Each row below holds a small network's activations on one input, seen along a few directions.
Each table varies a few parts of the input and shows all the possible inputs, shuffled.
A made-up example of a description, with smaller parts first: values(2) and (point or ring(11) or (line(6) and ring(8))).
Shared parts are said once, and a part with two or three values counts as separate values.

Table:
row 1: [  7  22 -16  20  -4  11  14  18  31 -11 -25 -12 -11   5  -9  16 -11   9
   4  25]
row 2: [ -8 -39   9   9  23  -5 -12 -24 -47  22  42   3  -7   3  22 -20  12  -5
 -23 -22]
row 3: [-10  24  -6 -32 -19  16  33  -3  32 -16   6  14  -7  -3 -15  10   4 -22
  16  38]
row 4: [ -5 -43  12  25  22  -7 -14 -26 -47  23  27   3  -7  -1  22 -10  -6   0
 -32 -21]
row 5: [-16 -48  12   1  20  -5 -21 -12 -34  31  42  11  -3  -7  24 -18  17   3
 -25 -17]
row 6: [  5  -8   9  11   1 -21 -15 -14 -10  18 -16  -1  13 -19  -1   5  -6  11
  -9 -20]
row 7: [ 12  -6  10  10   2 -18 -10 -16 -22   3  -4  -3   7  -1   0  -4  -6   3
  -5 -24]
row 8: [ -2  34   2  -1 -24  17  41 -18  21 -21  -7   4  -6  -5 -18  18 -18 -24
  11  24]
row 9: [-21 -45  14   9  16 -13 -22 -16 -28  39  22   8   1 -19  19 -14  12  10
 -35 -16]
row 10: [-16 -41  14  24  17 -15 -13 -23 -34  33  14   5  -2 -19  17  -8  -2   7
 -38 -21]
row 11: [ 14  -1   3  12   3  -9 -18   9 -26  -5 -12 -17   7   8   2  -6 -15  22
  15 -19]
row 12: [  3  -4  -2  17   5 -15 -25  16 -12   7 -21 -14   5  -7   6  -8 -16  32
   5 -17]
row 13: [ 12  39  -1 -12 -25  13  33   5  30 -30 -30  -3   5  12 -11  19 -12 -22
  18  13]
row 14: [  5 -13   4 -10   9 -15 -19   9  -7  -1  12   6   1  -3   6 -14  20   5
   2 -18]
row 15: [ -3  38  -7 -25 -19  11  23  12  50 -11 -27   7  12  -2 -14  15  -3  -8
  17  15]
row 16: [  2  39  -2 -12 -27  10  29   4  42 -15 -40   0  10   3 -15  23 -12 -13
  11  12]
row 17: [-11  28  -4  -3 -22   8  41 -17  26  -7 -23   9  -5 -11 -21  21 -12 -13
   2  29]
row 18: [-15  26  -7 -22 -19   8  33  -4  38 -13 -12  18   1 -13 -16  21  -2 -13
   8  39]
row 19: [  3  31  -1 -31 -21  15  22  19  47 -24 -13   4   0  -2  -8  12   7 -19
  27  28]
row 20: [ -2  -9   0  -3   5 -16 -30  24  -3   6 -13  -9   8 -10   6 -14  -1  33
  12  -9]
row 21: [  5  20 -17   1  -2  15   4  22  35  -1 -12  -8 -11   0 -11  12   4   4
   8  35]
row 22: [ -1 -13   7  -2   4 -24 -22  -1  -1  16  -4   3  12 -19   0  -7  11   8
  -5 -11]
row 23: [ -2 -27   6  22  11 -11 -19 -18 -40  15   8   3   1   7   9  -6  -6   1
 -22 -28]
row 24: [ 13  39  -3 -28 -24  20  32   6  32 -30 -14  -2   4  25 -11  13  -1 -26
  28  14]
row 25: [ 18  18 -12   3   0  21  18  18  21 -27   5  -9 -15  25  -4   8  -6  -2
  21  30]
row 26: [ -2  30  -4 -18 -16  19  43 -18  20 -26  11   8  -6   5 -15  11  -5 -29
  16  23]
row 27: [-17 -32   1  10  12 -15 -28   2 -17  19   8  12   8  -7  11 -12  11  11
 -29 -17]
row 28: [ -1 -30   6   4  11  -5 -19 -15 -37  14  27   6   3  10   8 -12   7  -7
 -12 -26]
row 29: [ 11  -7   8  -6   7  -9  -9  -9 -22   2  14  -5   6   6   0 -12  10  -1
   3 -24]
row 30: [ 11  22 -17  -4   3  24   9  29  34 -20   6 -10 -13  13  -7   5  10  -3
  15  38]
row 31: [-12 -33   4   0  14  -5 -27  -2 -22  17  29   5  -2   1  10 -19  22  -3
 -17 -15]
row 32: [ 15  -2  -8  -1  12   2 -20  15 -27  -6   7 -16  -2  11   2 -19  -1  19
  17 -24]
row 33: [-12 -28   5  23  10 -17 -22 -13 -28  26  -4   6   4  -8   9  -4  -4   8
 -31 -23]
row 34: [  7  -5  -6  -7  10  -5 -28  33 -10  -7   4  -9   8   7  11 -18   7  26
  16 -13]
row 35: [ 17  23 -14  17   4  21  18   9  13 -20  -8 -16 -21  16  -9  19 -11  -4
  10  22]
Describe the family of inputs behind these rows.
> ring(5) and (values(3) or line(4))
The inputs of row 17 and row 18 match in every part but the ring(5) part. If row 1 is changed in the same way as row 17 into row 18, which row does it become?
> row 21
Start at row 20 and move only the ring(5) part, one step at a time. The first step leads to row 34. Which rows follow, in order?
> row 32, row 11, row 12
Which other rows does row 25 become when the values(3) part takes its other values? List them by row number.
> row 24, row 26

Table:
row 36: [  4 -37   3  37  21 -20 -53  14 -37  29  -5 -17   3  -4  17 -13 -14  47
 -20 -30]
row 37: [ -2  20   0  -3 -15  24  47 -21  18 -17   0   4 -11  11  -4  16 -13 -29
   1  24]
row 38: [-19  13   6 -12 -22  -3  32 -26  20   5 -11  20   9 -21 -14  11  -3 -26
 -12  18]
row 39: [ 16  22 -15 -10   3   1 -11  31  25  -9 -14 -14   4   6  -7   3  -4  21
  26   7]
row 40: [-19  -1   5 -25 -12  -1  14  -8  24   7   7  23   7 -18  -2   2  15 -28
  -7  13]
row 41: [ 14 -24   5  15   7 -24 -46  14 -31   5 -17 -19  17  -8  12 -18  -5  33
   0 -43]
row 42: [-10 -28  22  -2   3 -13  -4 -34 -32  17  20  11   6 -11  13 -10   9 -19
 -19 -29]
row 43: [  3 -30   9  -7  18  -7 -23  -8 -42   1  41   2   1   8  18 -22  20  -1
   3 -26]
row 44: [ 24  35 -15  19  -8   8   6  28  25 -29 -42 -24  -5  14  -7  14 -25  18
  22  10]
row 45: [  1  13 -13 -12   8  -3 -21  38  17   2 -13  -6   2   3  -3  -3   8  25
  19   7]
row 46: [-22 -41  23  23   9 -19  -6 -46 -44  34  11  18   1 -28   3   0   5  -9
 -46 -12]
row 47: [  8  18  -5 -13   1  20  17   6  10 -18  19   1 -11  21   0   1   6 -14
  16  15]
row 48: [-11  25   7   5 -25  14  55 -32  18 -10 -16   9  -4 -10 -18  20 -20 -31
  -4  29]
row 49: [ 24  29 -16   3  -5   4  -1  26  20 -17 -21 -17  -1   9 -11   4  -3  13
  26  12]
row 50: [ 14 -16   5   8  19 -19 -41  12 -38  11   4 -16  10   0   8 -18   3  28
   6 -37]
row 51: [ -5 -47   4  15  31  -1 -27  -7 -54  22  48   3 -11   8  24 -20  17  10
 -21 -13]
row 52: [-11  -7  -4 -36   7   9  -4  17  13  -7  34   8  -6  11   8  -7  15  -3
  17  12]
row 53: [ 28  36 -19  10  -4  12  10  19  20 -32 -25 -24  -8  18 -13  13 -14  10
  30  14]
row 54: [-20 -26  24   6  -3 -21   1 -42 -29  20   6  19   7 -17   4  -6   2 -16
 -30 -28]
row 55: [  7   9 -13  -6  -3 -15 -29  40  34  -8 -30 -10  14 -11  -4  -1   0  25
  17   1]
row 56: [  9 -36  -3  32  28 -21 -44   9 -38  28   9 -15  -3  -3   9 -19   7  39
 -19 -23]
row 57: [ 13  22 -12  -7   0  27  27   4  13 -33  19  -4 -18  30  -3   9  -3 -18
  22  26]
row 58: [-11   6   4 -18 -10   8  24 -15  20  -2   3  12  -1  -4  -6   7   9 -28
  -6  13]
row 59: [ 11  17 -11   3  -7  -4 -15  36  26 -12 -34 -16   5   4  -6   2  -7  26
  15  -1]
row 60: [-28   3  12 -20 -17  -7  22 -21  20  14  -4  27   8 -27 -12   6   3 -22
 -14  10]
row 61: [  1   3 -11 -27   3  20   9  12   7 -13  27   4  -5  19   5  -6  12  -8
  15  13]
row 62: [ 18  30 -15  11  -7   9  -6  31  24 -17 -35 -19   3  13 -10  11 -18  20
  19   2]
row 63: [ -5  17   0  -6 -13  19  36 -15  19  -6   2  13  -6   6  -4  13   1 -30
  -8  17]
row 64: [-18 -46  18  21  16  -8 -10 -33 -44  36  28  12  -6 -13  17  -9  10  -9
 -41 -16]
row 65: [-16  20   7  -3 -23  12  41 -30  17  -1 -11  16  -1  -7 -13  19 -15 -24
  -9  16]
Describe the family of inputs behind these rows.
> line(5) and (values(2) or line(4))
The inputs of row 50 and row 42 match in every part but the line(5) part. If row 56 is changed in the same way as row 50 into row 42, which row does it become?
> row 64
Which other rows does row 60 become when the line(4) part takes its other values? List them by row number.
> row 38, row 48, row 65
List by row number the other rows that have the line(5) part in common with row 43.
> row 47, row 51, row 52, row 57, row 61
Which other rows does row 54 become when the values(2) part takes its other values? List them by row number.
> row 46
